These are the activations of a small network on made-up records, seen along a few directions, one row for each record.
After each row come some of the record's fields: V, L, Z, C, N.
A field that a record lacks is written absent.
Other fields move the rows too, some of them a lot.
[-13  29  17  32 -17   9   0   1   4 -12 -21  -6   5  -6  -6  -4  -1  12
   3  -8  -5 -11  -8  14 -24   6 -38] | <V:absent L:absent Z:z1 C:absent N:n4>
[ 12  -5 -13 -19   7  11  -4   1  -1   2   3   6   1 -17 -10  10   8 -10
 -14   7  -7   3   3  -8  -3   3  15] | <V:absent L:absent Z:z2 C:c1 N:n6>
[  8 -11 -21 -38   0 -31  10   7   1  -8  -6  45  -8 -18  -2   4   2  -3
   6 -12   1  11  13  11   7  -7   8] | <V:absent L:absent Z:z2 C:c2 N:n5>
[-14  19   7  -6   8 -10   1   0 -10  -9  -3   9 -22   7 -13  -3 -18  -6
   1   1   1   7  21   1   6  15  -7] | <V:absent L:absent Z:z2 C:c1 N:n5>
[ 14  -8   1  15 -12  -4 -15   0   5  -1   0  18   0   3   3   6 -14  -9
  -5   1   8   0 -18 -15   4   5  -4] | <V:v1 L:l2 Z:z1 C:absent N:n7>
[  7 -10  14  13   6  12   3   1  -2   5   4  -7  16   7  -6 -10 -10   6
  -2   3 -19  11   0   0  -7  20  -4] | <V:absent L:l2 Z:z1 C:absent N:n1>
[-11  12   5   6  15   8   7  11   0   4 -18 -12   5  13  11   2 -12 -11
   4   3  -2  -4 -11   5  -3 -15  -9] | <V:v1 L:absent Z:z1 C:absent N:n2>
[-13 -15   5 -30  12 -26   5  14   4  14  16   4 -13 -18  -7  21  -6   4
 -11 -13   3  -2  -4 -14   2  -6   2] | <V:absent L:absent Z:z2 C:c2 N:n1>
[ -1 -11 -19 -21   5  15  -2   0   1   1   4   0 -13 -13 -20  20   5 -16
  -7   0   4  -8   5  -5  -1   7   7] | <V:absent L:absent Z:z2 C:c1 N:n6>
[  5  -9 -10 -11   6   4   2   8  11   8  16  13   3  20   3   6  10  -5
   9   2  10  -1   8  -6  -6  17  11] | <V:absent L:l2 Z:z1 C:absent N:n2>
[ -8  -2   3   4   9   2   9   9   2   9  -6  -3   8   6   6   2  -6 -25
  14   0   6  -6  -4  -2   6 -18   9] | <V:v2 L:l1 Z:z1 C:absent N:n2>
[  3 -20   7   0   3 -10   6   2   2  20  11   2 -28  -5   9  13   3  15
  -4  13  28  18  -7  -4  -1 -20   8] | <V:v2 L:absent Z:z1 C:absent N:n1>
[ -5   3  -7  16 -17  -2   3   5   4 -17   0 -43 -12   2  22   8   7  -1
   1  -3 -18  19  -6 -11  -5  -1 -20] | <V:v2 L:absent Z:z1 C:absent N:n5>
[  8  -8   3 -23 -10   6 -12  -3   1  -1   1   6   1   0  -5   5  10  -2
  -4  12   4 -11   0   0  -1   8   7] | <V:absent L:l2 Z:z2 C:c1 N:n6>
[ -7 -12  -5  -7 -15  10   0 -13   1   7  -7 -10  -3   2  -2  -2   0  -2
  -2  13  -6 -13  10  10  21  -6  -8] | <V:v1 L:l1 Z:z2 C:c1 N:n6>
[ -7  14  10   9 -14  -6  -7  -5  12 -10   1  -5  -2   5 -13  -5  18  -1
 -12  -5  -7 -13  13   3  -2  11 -14] | <V:absent L:l2 Z:z2 C:c1 N:n4>
[ 12  -3   3   6  -8  -1   7 -15  -3   3   6  16   6  15  13   3   6   6
  -6 -10  -5 -10 -14 -11  -2  15 -11] | <V:absent L:l2 Z:z1 C:absent N:n7>
[ -2 -19 -15 -10   3  12  -4  -3   4  21  -3  -7  -4  -5   5   2  -1  -1
   4  21   2  -4  15  -3   5  -6 -18] | <V:v2 L:absent Z:z1 C:absent N:n6>
[ 13 -12 -22 -28  35  -7   6  17   7   7  18  10  -6   5  -1  21 -13  -2
   8   0  -8 -11   5 -19  13 -28  25] | <V:v2 L:absent Z:z2 C:c2 N:n2>
[-3  8  6 -4  3 13 -9 12  6 -7 -3  1  1 17 -5 -8  7 -7  0 10  3 -7 -8  3
 -2 15 12] | <V:absent L:l2 Z:z2 C:c1 N:n2>
[ 17  -8  11 -13  34 -26  -3  -8  21  -7  23   3   4  -7  -6   2   5   8
   6  30   7   4  -7 -15  26 -19  15] | <V:v1 L:l2 Z:z2 C:c2 N:n3>
[ 35 -24 -18 -35   9  -1 -15  -4 -29   7  -9  33 -16  19   5   8  11   0
 -14  29  -7  15  21  -6   5 -36   9] | <V:v2 L:absent Z:z2 C:c1 N:n5>
[-10   4  15  -5   3 -19  -3  -2  -1  -5   3   8  -7  17   0   2 -25  -8
  16  12  15   6  20  -7  14  12 -14] | <V:v1 L:l2 Z:z1 C:absent N:n5>
[-10 -10   5  21 -15  -7   6  10  -6  14   0   4  13  -2  -8 -15  -1   8
   3 -11 -13  27   2   6  -8   0  -4] | <V:absent L:l1 Z:z1 C:absent N:n1>
[ -1  -3 -13 -11   5  -9  14   4   2  19   4   5   3  14  -5   2   8 -18
   4 -22  -5  -2   9  10   3  -3  17] | <V:absent L:l1 Z:z2 C:c1 N:n2>
[ 21 -30 -11 -27  12   1 -11   2  13  10  19  10  11 -15  -2  23   5 -23
   4  16  12   4  12 -28   9   0  22] | <V:v2 L:l2 Z:z1 C:absent N:n6>
[ 11  -2 -10  11   1   5 -16  -4   3   0  -8  19 -10  -6  -2   4 -17 -13
 -21  -1  -6   3  -9 -12   5  -2  11] | <V:v1 L:absent Z:z2 C:c1 N:n7>
[  7  15  -4   6   8  -9   0  -4 -16  -3   7   1  18  -3  -3   9  16  35
  22  15  -3   3 -10 -11  10  13  -3] | <V:absent L:l2 Z:z2 C:c2 N:n3>
[ 15 -15  18  -2   1  -7  -3  -9  15 -16  -8 -13  -5   4  12 -30   7 -10
   3   4  29  22 -12 -14   0 -18  -1] | <V:v1 L:l2 Z:z1 C:absent N:n5>
[  7  12  22  -2   7 -23   8  -7  -4 -14   8   1 -17  11 -10 -13 -14  -5
  -1  12  18   1  17   8   9  15  -1] | <V:absent L:l2 Z:z2 C:c1 N:n5>
[ -6 -19  -7 -10  -8   7  12  -8  -4  18  -4  -3   5   1  -9 -15   7  -4
   6  15  -3 -13   7   0   0  -1 -17] | <V:absent L:l1 Z:z1 C:absent N:n6>
[  5 -13 -30 -24  30   2 -15   7   4  29  31  10   4 -18  -1   7  10 -30
  -3   7  22   1  10 -24  17 -17   9] | <V:v2 L:absent Z:z1 C:absent N:n3>
[ -5  23   8  14 -10   5   1   3   3  -2 -10  -5  12 -11 -13  -4   3   5
  -4 -12  -3   4  14   9 -15  -3 -27] | <V:absent L:absent Z:z1 C:absent N:n4>
[ -4 -10 -10 -13   4  11   8  -4   0  17  -9  -5   2  -5  -3  -8   2   1
  -5  12  -3  -8   8   0  -4   4 -24] | <V:absent L:absent Z:z1 C:absent N:n6>
[ -2   1 -13  -4  -9   1   3   2 -13   7   4   6  -4 -11 -11  -5  -4 -25
  -8 -11   2 -20   9  -5  14  -2   6] | <V:absent L:l1 Z:z2 C:c1 N:n7>
[ -4 -16 -18 -15   5  14   5   5   3   4   7   1  -6 -16 -14  21   3 -17
   2   0   9  -6   4  -9  -7   9  -5] | <V:absent L:absent Z:z1 C:absent N:n6>
[  2   4 -18 -11  12  12   1   5   8   6   5  11 -13  14  -2   7   9  -3
  -5   0  -1   1   9   0  -4   9  19] | <V:absent L:absent Z:z2 C:c1 N:n2>
[  3  -3   6 -25  25 -18 -11   4   9  -7  20  10   9  -6 -12   7  17  11
  12  15  -4   0  -2 -22  18  -6   9] | <V:absent L:l2 Z:z2 C:c2 N:n3>
[  7  -7 -10 -28  26   7   9  -4  35   0  31  15  -3 -35 -17 -13  -9   4
  -6  19   3  14 -11  -6   7 -13  21] | <V:absent L:absent Z:z2 C:c2 N:n3>
[-10 -11   4 -22  11  -2  -1  -5  -4  19   0  11 -28  -1 -13  16   6   2
  -8   0   5   5  -8 -12  -4  -5  16] | <V:absent L:absent Z:z2 C:c1 N:n1>
[ -1  -8  -5  23  13  22   3 -18 -18 -37 -29 -14   2   4 -26   6   6   2
  22 -30   2  15 -13  19 -19  -1 -28] | <V:absent L:absent Z:z1 C:absent N:n5>
[ 11  13 -20  -4  -6 -25 -11   2 -14   5   1   0   2  20 -11   1   1   9
  -8   1   3  -4   9 -17   9  16   0] | <V:absent L:l2 Z:z2 C:c1 N:n7>
[-16  10   4  12  -8  15   0  11   1  -3 -11   1   5   9  -3 -19   5  -7
   4   3  -2  -3  -9  12  -6   6  11] | <V:absent L:l1 Z:z2 C:c1 N:n2>
[ -5 -17 -19  -9   0   4   9   9  14  16  18  21  -6  12  -5   4  13 -15
  16  -2  11   0   9  -9  -1   7  19] | <V:absent L:l1 Z:z1 C:absent N:n2>
[  8 -36   5 -16  32 -13 -13   7  16  11  19   9   6  -4 -18   8  -3 -12
 -12  -3 -15  -5  -2 -14  15   6  12] | <V:absent L:l2 Z:z2 C:c2 N:n1>
[ 19  -6  -1  11   0 -22  13   2   5   3  15 -18  20  -5  -7 -18 -41  29
  -5  14  -7  24  -9   6 -11   6   8] | <V:v1 L:l2 Z:z2 C:c2 N:n1>
[ 15  -6 -18 -13  24  11  -7 -12  22  28  14   7  -7  -6  -7  19  -2  -5
  10 -10  13  -6  32 -42  12 -11  24] | <V:v2 L:absent Z:z1 C:absent N:n4>
[ -9  11   8  21  -2  24  -5  18   4  -1 -20   2   4   2   4 -14   9  10
  -1   0   6  11 -13   9  -7   7 -13] | <V:absent L:absent Z:z1 C:absent N:n2>
[-14  15   7  10  -8  21   2   8   0 -10  -9  -1   0  12  -3 -12   5  -4
   1   8  -3  -9  -9   7  -2   5   8] | <V:absent L:l1 Z:z2 C:c1 N:n2>
[  9  -1  -2 -15  10  -7  11   5  -1  12   7  -1  11  23   5  10   4  -6
   6 -10   2  -7  -1   1  -6   4   0] | <V:absent L:l2 Z:z1 C:absent N:n2>
[ -3 -15 -10  -6  -3  12  -5   0   6   7  -6   8   0 -12   6  15  -1  -6
   0  15   8   1   4  -5  -3  -6  -1] | <V:v1 L:absent Z:z1 C:absent N:n6>
[ 25  -9   0  -4  19 -14  17  -3  10  13  11  -8   7  17  10   6  -6  -9
   2   3  19  -1   2   5   1 -11  12] | <V:v1 L:l2 Z:z1 C:absent N:n2>
[ 11  20  15   9 -36  12  17   0   5 -18   5 -16  11  14  -5  15 -11  20
   1  -7 -11   5   7  12 -26   5 -18] | <V:absent L:l2 Z:z1 C:absent N:n4>
[-40  -7   1  17  14  -2 -16  -4 -15  -9  30   0   6   9  22   5 -16   1
 -12   7   3  -7  14  -4 -33 -13  -1] | <V:v2 L:absent Z:z1 C:absent N:n5>
[  1  17  -7  32 -20  11   7  15 -13 -20 -12   3  -1   1   8  -9 -24  33
  -4  -1 -15  -9 -16  13 -13  18 -26] | <V:absent L:absent Z:z2 C:c2 N:n7>
[ 15   2   1  -4 -13   4  12 -22 -13   5 -11  18   8   0  13  -6   4   4
  -9 -19  -1  -4  -2  -3   1  -1  12] | <V:absent L:l1 Z:z2 C:c1 N:n7>

Which values does each new row have?
[ -7  15   5  13  -1  24 -12  13   3  -3 -22   1  -3   5  -2 -16  11  10
 -10  -1   2   9 -11  12   0   6  -1] | <V:absent L:absent Z:z2 C:c1 N:n2>
[-26 -17  -9  13  18   6   8  -8 -25 -29  -2   6  28   5 -15  31  10   4
 -20  -5   8   9  -3  11 -34 -15  -7] | <V:absent L:absent Z:z1 C:absent N:n5>
[ -9 -26 -18 -30   9  -5   4   3  10  14 -12   1  -5 -20  -6 -12   6   9
  -5   4  -7 -16  22   3  15  -5  -6] | <V:absent L:absent Z:z2 C:c2 N:n6>
[  1  22  16   0 -19   1 -10  -2   3 -10  -6  -8  12  -2 -18  -2   7   6
  -8 -11   3  -6  11  13  -4   2 -12] | <V:absent L:l2 Z:z2 C:c1 N:n4>
[ -8   6  10  -8   6 -21  -8  -6  -2  -7   4   8  -9  17  -9   3 -22 -13
   4  10   8   7  23  -3  21  12   3] | <V:v1 L:l2 Z:z2 C:c1 N:n5>
[  8  13   0  15 -12 -10  19  -5   2 -23  -4 -48 -20   0  12 -15  13   2
 -20  -2 -17  14 -11   5 -14   0 -10] | <V:absent L:absent Z:z2 C:c1 N:n5>
[ 22   4 -19 -16  -2 -20  -9   8 -13  11   5  -1  10   6 -10   2  -6  -7
 -12  -6   0  -8   7 -15   9  15   5] | <V:absent L:l2 Z:z2 C:c1 N:n7>
[ 26  14  -1  11 -21   8  18   3  13  -8  19 -20 -16   0  -4  21 -17  16
  -1  11   8  17  17   7 -24 -20   2] | <V:v2 L:absent Z:z1 C:absent N:n4>
[  6 -23  14 -11  23  -9  12  -3   1  24  12   1 -23 -16  -3  15   1  -5
  -5   1  20   2 -10  -6  -6  -5  12] | <V:absent L:absent Z:z1 C:absent N:n1>
[ -8  25 -10 -15  16  -8  -7 -25  -3   6  11  17 -11 -10   1   4  -5 -10
   3   6 -11 -12  -5  -1 -15  -4  14] | <V:absent L:absent Z:z2 C:c1 N:n3>
[  0   5   8  21 -11  24  -8  12 -18   0  -8  -5  -8   9   1 -20  -1  29
 -16  -4 -20  23   6  16   0  13  -4] | <V:absent L:absent Z:z2 C:c1 N:n1>
[ -4  14  -1  -3  27   6  -4 -15   0   6   1   7  -6  -6  -9   4  26  -5
  -1   8  -5  -1   7 -10   9   5   3] | <V:absent L:absent Z:z2 C:c1 N:n3>
[  2  20  22   6  -3   6  -7   8  -7  -3 -25 -14  13  17   0 -15   7   9
  -7 -11   0  -3 -19  19   5   0 -10] | <V:absent L:l2 Z:z2 C:c1 N:n2>
[  5 -22 -20 -32  -2  -4  -3   0   0  14  -4 -11  11   1 -12   0 -16  16
  15  31   2  -9   4 -11  17  -3   0] | <V:v1 L:l2 Z:z2 C:c2 N:n6>
[ -4  23  29  22 -19   2  -8   5   6  -7 -17 -17  21  -4  -5  -7  -4   9
   0 -15   0  -7  -4  10 -14   4 -24] | <V:absent L:l2 Z:z1 C:absent N:n4>
[ -3   1  11  12   3   0   1 -10  -1  -2   8   5   8  -1   8  15  24  -1
  17  18  -3  12   5 -18  25  -8   0] | <V:v2 L:l1 Z:z1 C:absent N:n3>
[ -1  -8  13  -8  -6 -18 -15  14  20  -6  -9   2   7 -15 -10  -9   7   9
   0  -2  -4 -16  15   0  -3  -6  -6] | <V:absent L:l2 Z:z2 C:c2 N:n4>
[ 15  -6   4  11  -7  -3  -7   2   1  -1   1  21   6   0  -1  -4  -7  -9
 -10  -4   2  -4 -16 -17  -6  13  -6] | <V:absent L:l2 Z:z1 C:absent N:n7>
[ 29  -2  -3   5  10  -1  26 -16  -1   6  -2  14   2 -13  18  -3   0   1
 -14 -13  16   6   1  -1 -10   0   4] | <V:absent L:absent Z:z1 C:absent N:n7>
[ 29  21  13   4 -29   3  19  -7   9 -22  11 -22  -4  12 -14   7  -9  20
 -13   2   1   5   9  20 -22  -2   4] | <V:absent L:l2 Z:z2 C:c1 N:n4>
[-13  25  20  -1 -15  25  11 -15   0 -10   4  -1  24 -18  14  -6 -13   1
  11  -4  -8   2 -13  26   2   9 -15] | <V:absent L:l1 Z:z1 C:absent N:n3>
[  6  -5 -10  12   4  -1 -10   2  12  -9  -6  25  -9  -7  -1   7 -19  -6
 -16   1  -9  -5 -18 -11   9  -3  -1] | <V:v1 L:absent Z:z2 C:c2 N:n7>
[-11 -13  17  22 -14  16   5   1  -5   6  -9  -4   8   4   6  -7 -15   9
   3   4 -11  17   3   2  11  -1   2] | <V:v1 L:l1 Z:z1 C:absent N:n1>
[  8 -18  11 -16  24  -8   6  -7  -1  20  11  -1 -30 -12 -10  13   2  -4
 -14   1  15   0  -8  -2   0  -7  23] | <V:absent L:absent Z:z2 C:c1 N:n1>
[ -3   1 -19  -3  12   7  -1   0  14   8  -5   8  -5  16   3   8  -4  -6
  -8   1   3  10  10   4   3   3  20] | <V:v1 L:absent Z:z2 C:c1 N:n2>
[  8   2  -5  27  -8   5  -7   2   2  -2  -8  18  -7  -5   4   8 -17  -6
 -12  -2  -1   5 -20 -10  -1   0  -8] | <V:v1 L:absent Z:z1 C:absent N:n7>
[-10   2   1  13   4  21   5  19   0 -17   2   5   3  14  -1 -16  11   7
   3  12 -12 -18  -4   7   2   0  -4] | <V:absent L:l1 Z:z2 C:c2 N:n2>
[ -1  11  14  27   8  12   8 -18 -12 -24  -4 -30 -15   2  11 -32 -18  10
   6 -13  10  -2  -5  11 -14   8 -24] | <V:absent L:absent Z:z1 C:absent N:n5>
